These are the activations of a small neural network, seen along a few directions. Each row is one input.
Each table varies a few parts of the input and shows all the possible inputs, shuffled.
Descriptions start from the smaller parts, as in this example, which fits no table here: one of 5 places around a ring, together with either a single point or one of 9 places around a ring or (one of 3 separate values, together with one of 4 places along a line).
Shared parts are said once, and a part with two or three values counts as separate values.
In the rows, 128 means zero.

Other details of the inputs vary at random and push rows far along three fixed directions, the same in every table; ignore that.

A family of inputs:
r1: [112 107 135 136 126 118 128 122 123 126 130 140]
r2: [122 104 140 139 125 119 128 125 121 133 131 137]
r3: [116 102 139 136 127 118 125 123 125 134 130 137]
r4: [124 117 144 142 122 121 145 131 135 133 134 149]
r5: [125  99 147 149 125 116 143 135 133 148 136 141]
r6: [147  94 139  78 161 118 142 126 123 104 167 111]
r7: [136 155 105 104  99 153  85 135 104 124 121  92]
r8: [141 149 109 110 106 149  92 143 116 143 120  88]
r9: [108 133 127 160 125 111 165 107 133  97 150 140]
r10: [123 107 149 145 120 119 146 135 133 136 137 149]
r11: [126 103 145 146 122 118 145 133 134 143 138 147]
r12: [110 105 139 143 134 116 139 116 129 124 124 156]
r13: [139 151 105 103  96 154  87 142 107 135 127  89]
r14: [124 108 141 138 121 121 135 128 125 127 137 141]
r15: [107 161 104 171  91 151  86 119 111 145  76 137]
r16: [178 223 109 137 239 132 173 135 217 161  51 157]
r17: [172 144 117  35 168 141 135 139 130  95 166  82]
r18: [132 153 104 101 115 148  82 132 111 132 113  90]
r19: [113 107 136 136 125 118 128 122 125 126 130 140]
r20: [126 114 147 143 121 121 144 136 136 137 134 146]
r21: [136  99 133  73 161 120 142 118 123  91 162 120]
r22: [ 97 182 100 189  85 135 119 113 122 123 103 128]
Description of these inputs: one of 2 separate values, together with either a single point or one of 10 places along a line.
- Changing only the choice among 2 separate values turns r14 into r7. The same change can be made to r9. Which row results? => r22
- Change only the choice among 2 separate values in r2. List by row number the other rows that result. => r6

A family of inputs:
r23: [131 159 113 128 103 147 112 130 118 120 120 118]
r24: [125 139 122 139 129 132 121 119 125 124 113 134]
r25: [114 148 122 155 114 126 123 128 133 138 112 130]
r26: [117 133 128 165 131 119 136 120 136 140 113 143]
r27: [142 125 118  88 139 140 113 126 114 112 137 111]
r28: [149  98 156 110 161 113 173 136 147 123 162 143]
r29: [128 124 134 141 134 125 129 131 137 147 114 137]
r30: [121 143 131 154 110 131 114 138 135 155 100 138]
r31: [135 132 122  91 126 139 115 133 119 115 137 114]
r32: [128 133 134 132 124 125 125 137 138 144 119 133]
r33: [138 128 122 109 135 130 118 129 121 125 134 108]
r34: [120 153 121 166 106 132 130 129 133 142 113 134]
r35: [129 141 118 121 127 137 115 120 117 116 122 122]
r36: [133 119 139 141 143 115 168 126 142 123 149 141]
r37: [132 155 115 132  99 151 108 136 120 136 112 125]
r38: [142 117 144 131 135 125 151 137 138 136 140 140]
r39: [130 124 129 127 137 120 131 129 136 134 130 123]
r40: [129 111 139 146 149 113 147 126 143 138 127 142]
r41: [132 124 131 126 137 122 134 132 134 132 131 125]
r42: [125 114 137 147 143 122 142 123 139 138 116 156]
r43: [134 130 122 123 125 137 108 131 122 139 117 116]
r44: [148 128 125 103 128 134 133 136 123 119 153 105]
r45: [125 127 122 136 140 123 134 120 132 126 129 123]
r46: [130 142 124 124 113 139 107 138 123 141 114 117]
r47: [121 140 126 142 125 129 129 124 130 125 114 140]
r48: [140 125 126 106 132 135 112 131 119 130 130 113]
r49: [145 114 132  74 161 125 148 123 125  87 165 114]
r50: [136 128 129 113 128 134 119 136 125 132 128 117]
r51: [129 138 111 109 131 131 119 123 123 117 136 101]
r52: [138 151 117 126 108 150 116 136 121 133 119 124]
r53: [121 137 131 149 118 123 125 135 136 144 115 133]
r54: [135 129 125 109 127 132 113 134 125 133 127 114]
r55: [131 133 116 109 125 142 110 127 118 125 122 117]
r56: [136 126 139 137 139 123 160 125 139 118 140 149]
r57: [130 132 122 122 127 138 114 126 120 131 116 130]
r58: [127 129 128 148 131 124 123 128 132 143 114 131]
r59: [114 150 120 160 114 128 124 128 133 141 107 132]
r60: [125 134 125 120 135 120 137 126 135 120 139 119]
r61: [146  82 151  81 188 107 178 124 147 104 171 142]
r62: [134 137 123  93 134 130 127 126 124 102 144 114]
r63: [123 133 135 134 134 122 140 125 136 119 126 143]
r64: [137 109 140 122 149 121 136 129 133 133 132 135]
r65: [123 136 127 150 123 123 124 132 137 147 111 132]
r66: [130 131 126 119 132 134 125 131 129 128 121 134]
r67: [126 117 143 144 141 112 150 132 145 138 129 144]
r68: [132 112 144 121 148 109 153 132 145 127 146 134]
r69: [125 130 131 124 126 128 129 131 133 131 124 139]
r70: [119 142 129 146 123 129 131 125 132 127 113 143]
r71: [119 136 126 151 128 123 136 126 135 133 119 133]
r72: [131 150 103  99 119 142 104 128 112 113 134  87]
r73: [136 136 112 103 125 138 105 130 116 124 132  93]
r74: [126 149 111 115 119 140 107 123 119 117 120 112]
r75: [ 72  35 154 150  41 124 102 112  58 104 171 146]
r76: [122 135 126 149 131 128 128 119 131 128 111 141]
r77: [ 71  37 154 164  62 103 125 104  76 104 180 144]
r78: [120 133 122 147 133 123 133 121 135 133 121 128]
r79: [139 143 118 116 109 140 115 138 119 128 136 103]
r80: [129 125 134 123 135 129 136 131 134 128 125 142]
r81: [138 128 122  99 130 135 111 133 123 129 133 106]
r82: [118 132 129 152 130 125 134 119 134 130 113 146]
r83: [135 126 131 116 133 130 124 135 129 134 126 123]
r84: [126 119 140 147 138 116 145 132 141 139 125 142]
r85: [128 129 122 130 141 124 132 120 128 123 131 121]
r86: [119 132 131 154 124 126 129 129 138 146 103 154]
r87: [130 133 123 110 135 129 128 122 125 110 134 122]
- What do these inputs look like to the network? => one of 5 places around a ring, together with either one of 2 separate values or one of 11 places along a line
- Changing only the place on the ring of 5 turns r28 into r79. The same change can be made to r81. Which row results? => r39
- Changing only the place on the ring of 5 turns r30 into r63. The same change can be made to r50. Which row results? => r49
- Change only the place on the line of 11 in r73. List by row number the other rows that result. => r33, r39, r40, r41, r53, r58, r65, r67, r68, r84
- Change only the choice among 2 separate values in r28. List by row number the other rows that result. => r38
- A walk changes only the place on the ring of 5. It starts at r52 and steps to r56. List the rest of the walk in order. => r36, r44, r38
- Change only the place on the ring of 5 in r48. List by row number the other rows that result. => r26, r33, r35, r57
